Each row below holds a small network's activations on one input, seen along a few directions.
Each table varies a few parts of the input and shows all the possible inputs, shuffled.
Descriptions start from the smaller parts, as in this example, which fits no table here: one of 3 separate values, together with either a single point or one of 9 places around a ring or (one of 4 places along a line, together with one of 8 places around a ring).
Shared parts are said once, and a part with two or three values counts as separate values.

Other details of the inputs shift rows strongly along two fixed directions, in all tables alike. That doesn't count.

Table:
x1: [ -7   1 -15  -4   3   3   3   1   1   6  -7]
x2: [-13   3  -4   0   0  -1 -10  -6  -1  -4   8]
x3: [-5 20 -4  0  1 10 -5 -3 -4  1  3]
x4: [ 30 -35  17   4 -11 -23   9  25 -21  12 -24]
x5: [ -7   5 -10   4   5  -3  -3   3  -2   1  -2]
x6: [-14   6  -5   0   1   1 -11  -7   1  -6  10]
x7: [  0   7   3  -9  12 -10   2   8  -9  -3  12]
x8: [-13   5  -9  -2   0  -3  -1  -5  -1   6  10]
x9: [ -2  16  -3  -1   1   7 -10   1  -6   1   2]
x10: [ -3  10   0  -9  16 -11   5   0 -12   0  12]
x11: [ 33 -11  36  41  -7  32  42 -32  59 -30 -19]
x12: [  0   7   3  -7  17 -12   4   1  -9  -1  10]
x13: [-1 18 -3 -3 -3 11 -6  4 -4 -1  4]
x14: [ -7  -4 -10  -5   1   1  -5  -3  11   4   0]
x15: [ 34   4  38  36  -7  42  31 -35  56 -32 -14]
x16: [ 29 -13  43  36 -11  34  36 -42  61 -38 -10]
x17: [  0   9   2  -6  18 -12  -1   1  -6  -4  11]
x18: [  0   7   4  -6  18 -12   1   1  -7  -3  10]
x19: [-10   3  -7   1   1  -4  -8  -4   4   2   9]
x20: [-5  5 -9  2  0  0  0  8 -2  0  0]
x21: [-12  11 -10   3   5   2  -9  -1  -1  -9   0]
x22: [ -5   1 -14  -4   1   5   1   6   6   2  -5]
x23: [-7 -4 -9 -6 -2  3 -3 -1 11  3  2]
x24: [-3 11  1 -6 -6 10 -8 -2 -1  1 14]
x25: [-12   6  -5   0  -2   5  -8  -6   5  -9  11]
x26: [ 37 -33  31  -6   2 -33  13  23 -26   8 -12]
x27: [ -2   9   2  -3  -2   6 -11  -5  -1   3  11]
x28: [-4 20 -6 -3  0 10 -9  2 -3 -1  5]
x29: [ -6   1 -16  -4   3   2  -2   6   4   3  -6]
x30: [-9  1 -6  1  1 -6 -6 -3  1  5  7]
x31: [-5 20 -4 -2  0 12 -2 -4 -6  2  3]
x32: [ 34 -32  28  -5 -17 -16   1  18 -24  15 -12]
x33: [-11  12 -10   3   2   6  -6   1   1 -10   1]
x34: [-8  2 -6 -1 -4 -1 -3  1  2  3  9]
x35: [ 25 -44  16  -8 -14 -22  11  17 -18  20 -22]
x36: [ -4  -1 -13  -2   4   1   0   2   6   3  -9]
x37: [-12   4  -7   0   1  -3  -3  -5   1   6   8]
x38: [ 27 -45  17  -5 -13 -24   6  18 -14  19 -24]
x39: [ -9  -4 -10  -6   0   0  -2  -3   7   7   0]
x40: [-5 11  2 -3 -2  8 -7 -8 -2  4 11]
x41: [-12   5  -3  -1  -4   6  -6  -3   3  -9  11]
x42: [-6 -4 -8 -6 -4  5  0  0 11  3  2]
x43: [-14  12 -10   0   3   4  -1  -3  -6  -6   0]
x44: [-13  12 -10   4   5   4  -7  -3   0  -9   0]
x45: [ -7   0 -14  -3   4   2   0   1   3   5  -8]
x46: [-13   4  -4  -3  -2   1  -4  -7  -5  -3   9]
x47: [ 27 -35  22   3 -11 -23   8  19 -28   7 -27]
x48: [ -8   6 -12   1   3  -2   2   3  -8   5   0]
x49: [-7 13 -1 -7 -3  8 -5 -7 -6  5 13]
x50: [ -4  -2 -14  -3   5   0  -3   4   4   3  -9]
x51: [-8  3 -6  1 -1 -1 -4 -2  7  1  9]
x52: [ -5   3 -10   3   5  -5  -5   6  -4   2  -2]
x53: [-10  10  -7   2   0   7  -4   2   0 -10   1]
x54: [ 33 -34  30  -3 -15 -20   1  16 -27  18 -15]
Description of these inputs: one of 6 places along a line, together with either a single point or (one of 2 separate values, together with one of 4 places along a line).
- Changing only the place on the line of 6 turns x33 into x44. The same change can be made to x4. Which row results? => x5
- Changing only the place on the line of 6 turns x40 into x27. The same change can be made to x3. Which row results? => x9
- Which other rows does x1 become when the place on the line of 6 takes its other values? List them by row number. => x22, x29, x36, x45, x50
- Which other rows does x33 become when the choice among 2 separate values takes its other values? List them by row number. => x25

Table:
x55: [-31  27 -18 -14  16  -7 -16  -2 -12   0  33]
x56: [  0  29   8  12  12  24  11 -28  32 -17  16]
x57: [  2   3   1 -17   4 -16 -10  13 -31  16   8]
x58: [-23  29 -18 -17  13   0 -17   0 -16   5  24]
x59: [ -3  -6   5 -13  -8 -17 -19   9 -30  14  12]
x60: [-12   7  -6  10   5   4   7 -14  12 -13   4]
x61: [ 24 -32  13   1 -23   0   9  10   1  14 -22]
x62: [ -5  -6  -7  -9   4 -23 -11  20 -25   4   4]
x63: [ 29 -24  21  12  -5 -10  18   6  -6   4 -26]
x64: [ 32 -17  31   1 -21   2   7   2 -10   8  -8]
x65: [-11  13 -11  -6   8  -3 -10   7  -8  -5   6]
x66: [ -5  -2   1  14  -9  26   5 -24  46 -14   2]
x67: [ -1   5   6  12  -8  15  -5 -11  20 -17   3]
x68: [ 27 -23  32   3  -3 -15  14   3  -7   1  -4]
x69: [ -3   1   1 -17   6 -18  -9  12 -29  12  11]
x70: [-19  26 -22  -9  11   5 -15   7  -8  -2  10]
x71: [ -6  11  -4   8   4  15   8 -13  13 -10  -3]
x72: [ 29 -21  22   5  -6  -7  10  13  -6  -4 -19]
x73: [ -3  -5  -6 -10   4 -22 -11  22 -26   6   0]
x74: [ 4 -1 -4  6  4  9 10 -8 24 -1 -5]
x75: [ -5  14   2  17   6  23  15 -25  32 -21  -1]
x76: [-21   4 -13   1  -7   1 -16  -5  -9   4   5]
x77: [-18   9 -15  -1   8  -6  -4  -1  -8   0   3]
x78: [ 22 -33  13   0  -7 -12  14   9   3   7 -20]
x79: [ -2   3  -8 -11 -11  -5 -20  22 -30  15  -3]
x80: [ -7  19  -1  20 -10  40  10 -28  34 -15   0]
x81: [ 33 -21  23   8  -3 -10  11  14  -6  -1 -21]
x82: [ -1   5  -3   8   3  23  14 -19  40 -13  -1]
x83: [ -1  -5  -2   5   3   6  10 -10  27  -6  -2]
x84: [ 25 -22  18   9  -7  -5  15   5  -7   2 -24]
x85: [-21   9 -29 -15   7  -3 -13   8  -7  14   5]
x86: [-28   5 -30 -14  10 -11 -13   6  -5   9  12]
- Changing only one part turns x85 into x57. The same change can be made to x83. Which row results? => x68
- What is each input in this table made of? => one of 4 places along a line, together with either one of 2 separate values or one of 6 places along a line
